Each row below holds a small network's activations on one input, seen along a few directions.
In each table, some parts of the input vary, and every possible input appears once, in random order.
A made-up example of a description, with smaller parts first: line(6) and (point or line(9) or (values(2) and ring(5))).
Shared parts are said once, and a part with two or three values counts as separate values.

Other details of the inputs vary at random and push rows far along two fixed directions, the same in every table; ignore that.
These rows show it; all are for the same input, with only those details redrawn:
[-27 -11 -46  30  38 -37  20   1  15  20   0 -14  21 -21]
[-27 -11 -46  30  38 -36  20   1  15  19   0 -14  21 -21]
[-27 -11 -45  30  38 -37  20   1  15  19   0 -14  20 -21]
[-11  -7  20  -7 -26   2  39  18   5 -53  -3 -44 -10  15]
[-10  -8  19  -8 -28   2  38  18   5 -53  -1 -43 -11  16]
[-11  -7  20  -7 -25   1  40  18   5 -54  -4 -44  -9  15]
[ 35 -47 -38 -50 -90   9 -23 -16   5  24  92   5 -75  43]

Table:
x1: [-32  22   8 -12  55 -41 -17  -4   3  45 -12  20  41 -15]
x2: [ -1  -2  57 -50 -10  23  -4  35  -5 -31  -8 -35 -14 -61]
x3: [  37  -30 -105   23  -31    2  -43  -15   17   90   75   59  -37   11]
x4: [-35  17 -18  10  50 -29  -7  -7 -22  44  -4 -13  23 -11]
x5: [  3  14  62 -34 -37  16   2   1  12 -27 -12 -25  22  13]
x6: [-26  -6 -26  62  25 -23   8   1  25  31  -2  -9  28 -11]
x7: [-20  -8 -20   9  39 -50   9   3  40  22  -9  18  34 -24]
x8: [  0  15  73 -10  -7  18 -22 -12 -19 -41 -34  18  -3  17]
x9: [ 69 -33   4 -61 -66  44 -55 -56   6  42  57  42 -58  34]
x10: [ -3  36  24   6 -25  24  -8  21 -48 -44 -13  -9  -2  17]
x11: [  4  10 -47  13  39 -29  17  21  28  10 -19  44  30 -28]
x12: [ 66 -52 -15 -57 -59  16 -35 -33  24  21  60  53 -77  35]
x13: [-13  31 -40  16  56  -9   2   6 -36  31 -12  12  24 -17]
x14: [-39  16 -15  36  31 -32 -32 -10 -23  37  -3  -4  25 -11]
x15: [  1  39  51 -16 -22  14 -17  25 -22 -47 -24  23  14  14]
x16: [  2  11  45 -16  10  32  11 -14 -42 -30 -23 -21 -23  20]
x17: [  8  41  46 -43  -6  17   9  26 -21 -36 -21  16  10  14]
x18: [ 15 -11  38  33 -16  36  25   2   7 -53 -24 -22 -22  25]
x19: [ 23 -11  58  12 -16  24  11   3  31 -42 -29  12 -10  21]
x20: [ 19  24   8  -5 -28  41  22  12 -30 -32 -14 -26  12   9]
x21: [-10  -8  19  -8 -28   2  38  18   5 -53  -1 -43 -11  16]
x22: [-20  -5  -2  43  26 -37  -4   6  52  36 -11  23  42 -14]
x23: [ 25  32  35 -25 -27  31  14  16  -2 -37 -25   3  27   5]
x24: [-22   9 -29  29  32 -13  -1 -20  -4  41  -7 -26  40 -22]
x25: [ -5  15  51  14  -3  26 -10 -13 -44 -43 -29 -17 -14  16]
x26: [ 48 -22  12 -76 -47  28 -57 -47 -14  47  59  58 -70  40]
x27: [  1  -1 -26  40  60   9  -1 -39 -12  34 -27  -8  23 -25]
x28: [ -2 -21 -46  39  61 -14  17 -17   7   9 -20   4   0 -22]
x29: [ 22 -46 -78 -33 -15   7 -66 -17 -18 104  99   4 -66 -66]
x30: [-37  18  10  13  34 -43 -45  -6   2  39 -11  28  41 -15]
x31: [ 12   6  -9  -5 -24  20  44  33  -8 -61 -12 -15 -13  13]
x32: [ 18  16  35   8 -35  20  20  39  31 -48 -25  19   8  18]
Describe the family of inputs behind these rows.
> values(2) and (point or (values(3) and line(5)))
The inputs of x4 and x1 match in every part but the values(2) part. If x16 is changed in the same way as x4 into x1, which row does it become?
> x26
Which other rows does x4 become when the line(5) part takes its other values? List them by row number.
> x6, x14, x21, x24
Which other rows does x20 become when the values(2) part takes its other values? List them by row number.
> x23

Table:
x33: [ 22  10  69  -1  29  32  16  -2 -10 -81 -74   7   4  -4]
x34: [-33   1 -35 -18  80 -35 -18 -36 -43  49   7  -9 -15 -48]
x35: [-37 -33 -58 -15  66 -59  24 -14  15  42  30 -28   5 -25]
x36: [ 18   1 -21 -85 -60  18 -12 -19 -68  11  61 -15 -62  48]
x37: [ 27  18 -64  27  54  -4 -10 -24  -5  31 -22  57  36   2]
x38: [-37   4  87  -1 -16 -16  31   3  38 -62 -41 -46  40   5]
x39: [-44  14 -31  43  12 -52 -36  -7  15  47  15  28  46  -6]
x40: [ 66 -53 -11 -51 -77  13   1 -21  50 -13  38  37 -61  47]
x41: [ 44  19   9 -70 -90  37 -55  10 -28  31  62   9 -35  24]
x42: [ -8 -25 -20  34  49 -49   9 -30  64  52  -9  37  13   9]
x43: [ 45 -12 -27 -46 -98  27  -7  35   9  -7  72  38 -51  24]
x44: [  0  23 -27  38  56 -12 -18 -29  -7  60 -15  54  33  29]
x45: [  1 -28 -54   5  37 -26  27   8  57  43   2  30  22 -54]
x46: [ -3 -56 -69  69  39 -19  27 -20  41  39  26 -45   3 -34]
x47: [-34  42  50   1 -26  -3  19  78   5 -68 -33 -41  36 -11]
x48: [ 42 -21 -37  -4 -88  65 -12 -26 -40  11  55 -34 -70  43]
x49: [-17 -29 -53  62  58  21 -21 -38 -14  47  -4 -27 -18 -48]
x50: [-23   4  68 -22 -11  -5  36  51  41 -58 -41 -58  31 -26]
x51: [-52  21  23 -16   3 -21  60  49 -40 -84 -23 -65   8  16]
x52: [ 10  54  38 -13   2  44  48  41 -21 -65 -47 -12  31 -11]
x53: [-24   1  18  18  50 -24 -63 -44 -14  67  -8  28  32 -37]
x54: [-10  33 102 -21  12  21  -8  35 -24 -51 -52 -42  20 -45]
x55: [ 30 -14   4 -19 -89   9 -27  -1  14   1  55  47 -61  88]
x56: [  7  23  73 -17  21  42  28  29 -14 -66 -55 -10   7 -46]
x57: [-24  31 -17  24  31 -22 -44 -33 -20  67  -1  27  58  -4]
x58: [ -4  -7   8  33  75 -11 -38 -40   1  60 -23  57   5  -4]
x59: [  4  24  20  25 -10   1  46  40  14 -98 -54   7  20  27]
x60: [  35  -44  -45   19 -107   27   -3    5  -15   -4   80  -31  -77   41]
Describe the family of inputs behind these rows.
> line(4) and (values(2) or ring(5))
List by row number the other rows that have the line(4) part in common with x48.
> x36, x37, x41, x44, x52, x57
Start at x50 and move only the ring(5) part, one step at a time. The first step leads to x38. Which rows follow, in order?
> x42, x40, x45
Which other rows does x49 become when the line(4) part takes its other values? List them by row number.
> x46, x48, x60
